A small network was shown many inputs. Here are its activations along a few directions, one row for each input.
In each table, some parts of the input vary, and every possible input appears once, in random order.
Descriptions start from the smaller parts, as in this example, which fits no table here: one of 2 separate values, together with either a single point or one of 9 places along a line or (one of 6 places along a line, together with one of 8 places around a ring).
Shared parts are said once, and a part with two or three values counts as separate values.
(in the rows, 128 means zero)

Other details of the inputs vary at random and push rows far along two fixed directions, the same in every table; ignore that.

A family of inputs:
row 1: [141 107 155 114 156 154 163 142 154  99  72 126]
row 2: [133 110  80  55 164 150 141 175 178 168  79  34]
row 3: [136 177 170 158  99 134 109 111  69 135 184 195]
row 4: [142 118  70  54 158 152 146 187 179 152  80  37]
row 5: [124 194 100 113  85 145  69 185 109 156 171 114]
row 6: [128 164 119 138  93 126  87 140  94 144 175 164]
row 7: [125 193 125 110  86 166  69 181 104 159 159 134]
row 8: [133 167 142 132  96 149  90 141  89 142 162 174]
row 9: [127 154  92 131  85 120  68 135 102 160 177 138]
row 10: [109 142 129 164 103  96  96  78  78 157 195 170]
row 11: [130  49 160 170 177  81 216  42 140  71  95 165]
row 12: [114 111 108 105 150 135 133 144 171 137  91  55]
row 13: [139 108 145 122 163 132 178 138 160  90  81 106]
row 14: [114 168 109 131  97 124  69 126 103 175 184 114]
row 15: [126 121 105 103 147 137 141 153 172 119  90  58]
row 16: [137 143 109  79 147 169 133 205 190 119  72  37]
row 17: [126  91 124 126 160 115 172 113 163  99  89  94]
row 18: [130  35 165 164 178  86 202  39 144  92  87 161]
row 19: [135  97 140 125 161 128 177 134 161  90  80 117]
row 20: [130 152 135 159  97 111 102 110  77 133 185 197]
row 21: [129 202 131 112  89 167  77 180 102 157 159 124]
row 22: [131 123 125 168 100  90 106  74  80 135 185 196]
row 23: [107 167  88 115  88 133  56 153 115 184 173  96]
row 24: [130 155 171 167 101 121 118  92  63 127 182 225]
row 25: [126 175 111 129  88 134  76 160  98 150 177 149]
row 26: [114 120 139 174 106  87 109  58  76 149 191 194]
row 27: [115 155  98 128  85 122  58 131 102 181 180 128]
row 28: [120 160  93 129  87 121  71 137 105 161 177 131]
row 29: [133  48 156 165 173  85 207  47 141  76  93 166]
row 30: [121 130 131 175 104  85 118  66  76 130 193 196]
row 31: [114 107  92  79 149 152 123 177 198 145  65  22]
row 32: [146 152 123 136 111 114 126 109  60 155 198 202]
row 33: [123 168  79 113  81 133  56 163 116 169 171 107]
row 34: [140 130 121  74 146 186 127 206 182 120  54  63]
row 35: [139  64 176 166 177  96 219  68 136  62  89 180]
row 36: [146 169 129 108 109 153 115 145  74 165 174 170]
row 37: [117 161 104 139  95 113  87 122  99 151 184 135]
row 38: [132 144 125  76 143 184 133 209 182 122  60  56]
row 39: [125 180 110 128  85 134  73 161  96 153 180 147]
row 40: [132 138 126  76 147 184 139 206 186 119  54  55]
row 41: [112 125 138 173 109  87 111  59  75 147 192 185]
row 42: [137  86 155 145 161 114 185 105 142  83  94 154]
row 43: [111 151 100 129  90 122  66 128 106 178 175 126]
row 44: [114 110  91  82 149 151 123 175 195 144  69  23]
row 45: [116 118  99  83 154 151 128 172 192 142  71  19]
row 46: [119 143 121 164  93  93  99  84  77 142 197 185]
row 47: [119 183  88 116  88 132  67 158 112 164 176  98]
row 48: [140  93 136 123 157 130 166 135 158  93  81 124]
row 49: [107 166  91 117  90 129  59 146 112 181 175  99]
row 50: [133 201 140 123  88 161  79 165  93 155 171 140]
row 51: [127 179 145 134  93 145  94 142  86 144 169 167]
row 52: [137 155 155 152  98 132  99 110  71 134 174 210]
row 53: [112 125 137 172 105  88 106  62  76 152 192 190]
row 54: [132 183 152 134  99 150 102 145  90 141 162 158]
row 55: [121 140 120 163  95  95 100  86  80 140 193 183]
row 56: [128  51 177 170 188  85 212  30 140  86  96 153]
row 57: [124 115  84  80 144 151 128 187 196 127  69  31]
row 58: [141  69 197 159 176 120 214  70 131  69  79 192]
row 59: [129  70 125 123 157 119 152 108 164 123  82  99]
row 60: [145  75 185 166 179 100 219  66 135  62  95 173]
row 61: [136  92 156 146 159 110 186 101 137  83 100 152]
row 62: [139  64 177 164 178  95 220  66 136  62  89 177]
row 63: [130  54 157 166 174  82 211  46 139  74  98 160]
row 64: [129 129  93  81 149 154 130 183 195 126  76  20]
row 65: [113 125 138 174 103  86 105  59  73 152 195 195]
row 66: [142  71 183 166 180  98 223  65 134  61  90 174]
row 67: [133 144 129  77 147 183 142 206 184 118  56  51]
row 68: [135  98 138 122 159 130 172 138 162  93  80 115]
row 69: [132 178  94 113  83 145  56 181 107 159 168 130]
row 70: [133 140 123  72 143 187 131 212 185 122  57  55]
row 71: [132 142 127  75 145 183 138 207 183 120  58  52]
row 72: [116 175  81 114  85 131  64 160 115 164 174  98]
row 73: [137  99 174 137 157 137 181 111 136  89  87 160]
row 74: [117 106  92  81 147 152 121 175 196 147  66  27]
row 75: [116 117  99  83 155 151 128 171 193 142  71  19]
row 76: [133  30 166 167 178  83 203  35 140  91  87 167]
row 77: [138  42 160 170 174  80 210  39 138  73  93 176]
row 78: [133 174  96 113  87 145  62 180 110 156 163 128]
row 79: [125 181 114 130  91 133  83 158  98 148 177 140]
row 80: [121 130 132 174 102  86 115  68  76 132 193 198]
row 81: [139  95 176 139 160 136 183 105 136  88  84 163]
row 82: [133 145 127  74 147 186 140 211 187 120  55  46]
row 83: [145  60 172 164 174  98 209  67 135  65  89 186]
row 84: [123 175 103 132  91 123  76 133 102 157 187 123]
Description of these inputs: one of 4 places along a line, together with either a single point or (one of 2 separate values, together with one of 10 places along a line).
Changing only the place on the line of 4 turns row 23 into row 38. The same change can be made to row 41. Which row results?
> row 71
Changing only the place on the line of 4 turns row 37 into row 10. The same change can be made to row 29. Which row results?
> row 43
Change only the choice among 2 separate values in row 66. List by row number the other rows that result.
> row 13

A family of inputs:
row 85: [100 105 112 124 123 127 125 168 161 113  91 119]
row 86: [122 190 131 136  86 144  76 166 109 135 161 130]
row 87: [128 115 163 111 160 148 166 119 141 132  91 107]
row 88: [135 168 155 133 119 139 132 132  93 124 155 170]
row 89: [138 112 183 158 141 122 155  65  89 131 142 191]
row 90: [160 124 101  91 135 147 134 173 150 116 101 112]
row 91: [150  96 151 114 146 157 142 120 148 124  79 123]
row 92: [128 168 131  93 134 167 139 183 141 126 109  95]
row 93: [126 155 105 143  96 122  87 147 121 122 157 127]
row 94: [115 176 149 149 104 133 112 139 102 120 161 145]
row 95: [109  81 183 156 139 121 157  75  95 135 118 215]
row 96: [154 100 126 135 123 120 126  86 100 139 142 176]
row 97: [143 131 116 100 148 133 162 158 140 116 111 115]
row 98: [141 125 108 147 120  94 134 112 107 115 161 163]
row 99: [124 159 156 158 110 127 117 125 104 113 155 159]
row 100: [ 92  95 149 121 137 149 122 144 163 138  74 109]
row 101: [116  81  99 115 141 114 153 157 158 112  90 133]
row 102: [152 137 100  89 140 149 140 181 150 125 104  98]
row 103: [126 122 114  93 153 139 158 133 140 149 110  87]
row 104: [114 122 135 162 117 102 107  81 114 138 156 139]
row 105: [131  53 136 143 184  88 200  64 151 103  93 124]
row 106: [142 147 139 145  99 141  97 136 121 106 133 154]
row 107: [147 178 130 120  93 155  84 163  97 135 158 160]
row 108: [ 99 163 129 137  82 145  73 176 108 143 143 162]
row 109: [121 151 161 130 127 140 128 112  96 156 153 145]
row 110: [138 177 139 121 108 151 107 160 101 136 153 149]
row 111: [109 125 136 162 121 100 112  82 113 141 160 137]
row 112: [123 105 137 138 154 112 174 126 162  80  93 101]
row 113: [133  98 175 173 122 116 124  58 110 113 132 182]
row 114: [120 133 171 142 139 130 156  83  96 142 143 160]
row 115: [132 157 134  94 142 167 145 185 146 120 103  92]
row 116: [108 115 165 134 156 138 154 111 156 120  96  91]
row 117: [130 134 109 140 120  92 140 116 107 117 167 154]
row 118: [122 136 155 128 142 140 155 147 153  91  93 104]
row 119: [138 102 151 154 146  97 165  59  84 138 159 189]
row 120: [128  99 113 125 128 131 105 122 168 124  96  86]
row 121: [138 152 121 124 128 123 142 140 100 129 161 155]
row 122: [134 159 114 119 120 126 142 141 102 134 160 149]
row 123: [129 169 138 145  95 140  89 146 110 120 152 145]
row 124: [145 163 108 120 112 129 114 151  95 143 172 156]
row 125: [148 132 147 106 151 159 158 160 149 104  84 115]
row 126: [125 116 111 146 124  91 121  83 104 148 165 145]
row 127: [144 121  82 107 129 125 129 164 158 115 113  94]
row 128: [148 102 108  93 144 142 134 140 147 139  96  97]
row 129: [131 102  96 109 144 118 132 126 153 141 110  83]
row 130: [147 154 115 126 115 125 121 141  96 135 167 163]
row 131: [116  79 144 145 165 108 162  87 168 106  85  95]
row 132: [143  72  98 116 146 116 138 109 162 120  92 103]
row 133: [117 125  86  95 138 124 120 145 153 154 120  61]
row 134: [113 109 198 183 140  99 159  38  99 115 145 184]
row 135: [100  92 105 136 117 102 109 108 111 157 145 164]
row 136: [115  76 146 150 134 103 151  75  87 145 140 216]
row 137: [128 163 109 110 108 130  98 132  88 180 178 131]
row 138: [141 159  74 121  85 119  75 159 111 141 177 136]
row 139: [120 122 149 121 140 150 122 133 162 132  90  80]
row 140: [128 155  70 113  84 125  51 143 107 177 179 112]
row 141: [136 129  83 103 137 126 136 172 160 121 114  80]
row 142: [138 120  93 112 138 116 145 153 154 113 115  98]
row 143: [152 123  91 133 106 110 108 131 122 116 150 153]
row 144: [120 153 122 156 100 104 105 122 109 118 168 146]
row 145: [141 129 158 138 118 139 116  99  96 143 143 169]
row 146: [106  62 164 162 182  92 207  48 159  89  86 119]
row 147: [122 106 134 158 119 102 110  79 125 124 139 141]
row 148: [124 134  85 102 138 123 151 164 158 118 114  78]
row 149: [108 162 116 150 101 110 115 127 109 122 170 132]
row 150: [132 149 107 142  92 118  86 141 122 116 155 134]
row 151: [123 164 106 139  93 122  87 152 122 127 159 120]
row 152: [141  90 156 152 152  96 173  54  93 128 145 187]
row 153: [112 143 136 111 132 158 106 154 162 148 102  63]
row 154: [132 146 142 126 126 149 125 159 147 104 101 106]
row 155: [149  80 129 111 167 129 172 109 146 122  87 116]
row 156: [131  59 187 158 172 120 182  60 156  81  67 140]
row 157: [102 118 123 126 146 124 132 122 161 132 111  68]
row 158: [124 102 158 131 148 142 139 112 162 116  82  97]
row 159: [120 150  95 106  96 142  88 184 103 160 155 171]
row 160: [119  99 196 183 142  99 157  39 103 110 137 185]
row 161: [130 147 156 130 121 141 115 113 101 157 148 147]
row 162: [ 95  31 161 158 171  97 183  70 163  98  67 149]
row 163: [140 153 132  94 140 167 139 185 148 122  97  96]
row 164: [120 107 148 109 146 157 154 171 149 113  72 148]
row 165: [151 154 106 119 109 130 109 149  99 135 163 160]
row 166: [115 127  85 100 139 124 123 147 150 154 126  61]
row 167: [145  97 149 150 144 102 159  62  89 135 152 188]
row 168: [166 119 100  98 132 147 132 166 151 113  98 124]
row 169: [130 118 117  96 155 138 154 137 138 148 114  90]
row 170: [156 153 119  93 117 176 101 189 147 123 100 111]
row 171: [129 148 162 140 121 134 121 101  87 157 160 163]
row 172: [137 135 139 123 126 150 123 158 156  94  90 109]
row 173: [114 114  95 108 147 116 147 122 150 144 117  74]
row 174: [110 171 125 105 120 161 120 183 155 119 109  71]
row 175: [113 141 116 148 101 115  75 106 116 151 164 123]
row 176: [143  95 119 136 134 123 140 131 167  80  87 115]
row 177: [113 142 107 119 131 131 133 170 163 107 110  70]
row 178: [116 177 101 139  89 122  77 156 112 137 176 119]
row 179: [104 122 156 126 150 141 152 115 158 127  91  83]
row 180: [136 147 148 128 113 147 100 120  98 159 151 150]
row 181: [129 125  74  95 125 133  96 157 155 157 119  65]
row 182: [126 154  92 130 111 106 117 142 109 133 177 132]
row 183: [143 182 132 122  96 155  88 163  95 138 162 158]
row 184: [101 163 113 137  98 118  72 123 115 166 173 103]
Describe the family of inputs behind these rows.
> one of 2 separate values, together with one of 5 places around a ring, together with either a single point or one of 9 places along a line
Change only the place on the line of 9 in row 103. List by row number the other rows that result.
> row 96, row 119, row 128, row 137, row 152, row 155, row 167, row 169
Change only the choice among 2 separate values in row 112. List by row number the other rows that result.
> row 184
Change only the place on the ring of 5 in row 172. List by row number the other rows that result.
> row 90, row 107, row 138, row 150
Change only the place on the line of 9 in row 105. List by row number the other rows that result.
> row 126, row 129, row 132, row 133, row 140, row 166, row 173, row 181

A family of inputs:
row 185: [125 128 118 136 104 120  98 111 121 148 150 131]
row 186: [138 110 136 150 134  93 150  68  94 125 157 173]
row 187: [142 168  75  97 103 139  78 170 106 175 179 116]
row 188: [115 129 164 158 138 120 141 116 125 106 129 139]
row 189: [128 147 131 137 109 132 121 150 105 119 150 155]
row 190: [122 139 108 120 120 114 119 124 104 147 155 140]
row 191: [132 135 110 117 113 135 103 166 134 134 131 142]
row 192: [111 193 120 130  74 142  70 163 102 150 176 131]
row 193: [153 137 113 100 137 153 133 184 154 112 103 102]
row 194: [144 116 118 148 117 106 113  98  92 138 172 192]
row 195: [112  86 140 133 159 117 149 119 168 122  82  90]
row 196: [104 130 112 128 115 132  96 132 133 150 136 107]
row 197: [128 107 146 160 124 106 136 101 104 108 140 193]
row 198: [134 128 182 120 153 156 162 101 105 148 117 160]
row 199: [156 109 151 156 151  97 181  79 100 100 149 198]
row 200: [133 149 118 135  98 129  87 134 116 135 148 147]
row 201: [129 104 105 102 155 130 158 151 151 129  97  90]
row 202: [137 100 128 132 151 110 165  90 132 120 117 127]
row 203: [115  88 137 144 139 112 151  94 142 120 108 134]
row 204: [122 130 120 109 129 149 104 155 170 121  92  73]
row 205: [129 160 134 132 128 128 115 136 128 142 146  97]
row 206: [132 118 160 141 155 131 153 127 160  96  95  99]
row 207: [136 116 149 129 141 137 158 127 159  92  90 106]
row 208: [126 139 127 120 129 145 135 161 142 111 108 114]
row 209: [125 130 123 120 146 123 124 132 147 146 122  74]
row 210: [142 109 136 120 154 134 169 154 150  94  93 136]
row 211: [146  97 157 143 151 121 182 100 132  73 100 157]
row 212: [142 112 151 147 140 128 163 108 132  89 109 142]
row 213: [124  95 159 173 134  98 156  75 107  96 125 199]
row 214: [139 141 114 142 109 106 113 103  80 153 188 169]
row 215: [123  99 125 130 153 111 167 101 130 119 115 134]
row 216: [125 153  87 115  92 130  69 163 102 171 175 146]
row 217: [128 113 177 177 141 109 162  61 107  82 141 179]
row 218: [133 185  99 113  98 132  90 170  93 159 184 147]
row 219: [137  88 114 104 169 121 177 137 157 120  94 114]
row 220: [109 161 135 129 111 142 104 148 128 122 138 115]
row 221: [116 146 130 158  90 116  91 113  93 136 168 180]
row 222: [122 189 101 115  90 134  85 162  93 157 183 137]
row 223: [128 128 102  95 133 140 126 148 160 144 106  57]
row 224: [128 136 122  46 151 197 120 190 162 187  72  44]
row 225: [123  98 134 154 124  97 137  82 101 123 146 188]
row 226: [101 179 106 124  84 148  49 166 123 157 156 108]
row 227: [126 108 113  98 143 147 138 172 179 108  64  86]
row 228: [106 150 127 150 108 105 101  91  84 155 190 156]
row 229: [125 155 121 119 113 141 115 165 125 120 132 130]
row 230: [134 152 191 139 118 153 123 105  77 155 150 199]
row 231: [137 124 107 130 112 121 103 125 113 145 150 144]
row 232: [111 101 162 158 143 112 140 105 144 107 107 134]
row 233: [119 131 123 132 119 126  90 128 137 151 141  99]
row 234: [143 140 114 103 132 157 128 181 154 110 100  90]
row 235: [118  98 127 145 127 112 139 100 127 128 122 146]
row 236: [137 127  93  88 140 138 131 153 153 139 106  77]
row 237: [136 109 114 105 141 153 131 163 182 110  65  71]
row 238: [115 112 131 118 131 136 132 145 171 112  82  97]
row 239: [136 166 105 125  81 135  62 158 103 152 170 145]
row 240: [143 139 113 108 137 139 143 155 136 123 118  99]
row 241: [123 167 125 147 103 115 114 116  78 141 184 172]
row 242: [128  98 162 156 152 120 185 101 136  80  96 156]
row 243: [129 162  82 103  86 138  56 162 113 169 163 114]
row 244: [137  83 119 118 154 126 153 119 162 112  81 103]
row 245: [127 143 165 117 111 167  94 132  98 171 130 160]
row 246: [152  92 152 161 141  99 155  84 111  95 132 205]
row 247: [130  86 171 164 154 104 157  82 146  93  96 140]
row 248: [118 150 125 151 110 109 101  83  84 152 189 150]
row 249: [146 101 150 142 165 112 189  90 132  90 107 144]
row 250: [133 130 146 139 132 117 154  97 122 113 139 135]
row 251: [120 100 110 103 150 148 127 144 183 125  76  52]
row 252: [114 144 135 124 140 132 134 148 148 133 121  84]
row 253: [122 122 100 116 113 130 104 153 128 148 134 121]
row 254: [133 168 128 147 100 117 111 106  84 140 188 164]
row 255: [131 138 116 110 135 135 145 160 135 125 120 110]
row 256: [125 162 122 120 123 137 112 134 127 135 146  98]
row 257: [129  96 182 142 139 139 138  71  85 157 131 192]
row 258: [126 119 131 120 154 131 173 133 152 109  95 105]
row 259: [114 133  89  73 134 155 121 187 184 153  87  26]
row 260: [121 107 110 106 148 131 155 137 157 130  98  87]
row 261: [115 165 137 148  95 113 115 107  89 143 187 163]
row 262: [132 123  81  78 130 161 103 189 187 149  76  33]
row 263: [111 144 129 116 137 136 135 141 144 125 121  91]
row 264: [136 187 104 113  90 131  83 152  93 155 184 134]
row 265: [134 190 108 130  84 147  71 165  97 147 173 135]
row 266: [134  81 161 156 144 112 165  79 146  87  94 148]
row 267: [123  70 138 144 156 106 171  89 140 105  97 150]
row 268: [142  98 131 120 143 128 145 129 155  97  83 122]
row 269: [115  83 160 154 169  94 183  75 139 114 112 129]
Changing only one part turns row 239 into row 240. The same change can be made to row 268. Which row results?
> row 264
Changing only one part turns row 200 into row 249. The same change can be made to row 238. Which row results?
> row 261
Changing only one part turns row 197 into row 253. The same change can be made to row 221. Which row results?
> row 235
Describe the family of inputs behind these rows.
> one of 5 places around a ring, together with either a single point or (one of 2 separate values, together with one of 8 places along a line)
Change only the choice among 2 separate values in row 222. List by row number the other rows that result.
> row 264
Change only the choice among 2 separate values in row 254. List by row number the other rows that result.
> row 258
Change only the place on the ring of 5 in row 213. List by row number the other rows that result.
> row 208, row 215, row 241, row 267
Start at row 266 and move only the place on the ring of 5, one step at a time. The first step leads to row 185. Which rows follow, in order?
> row 223, row 250, row 207
Change only the place on the line of 8 in row 208. List by row number the other rows that result.
> row 188, row 189, row 192, row 210, row 220, row 229, row 242
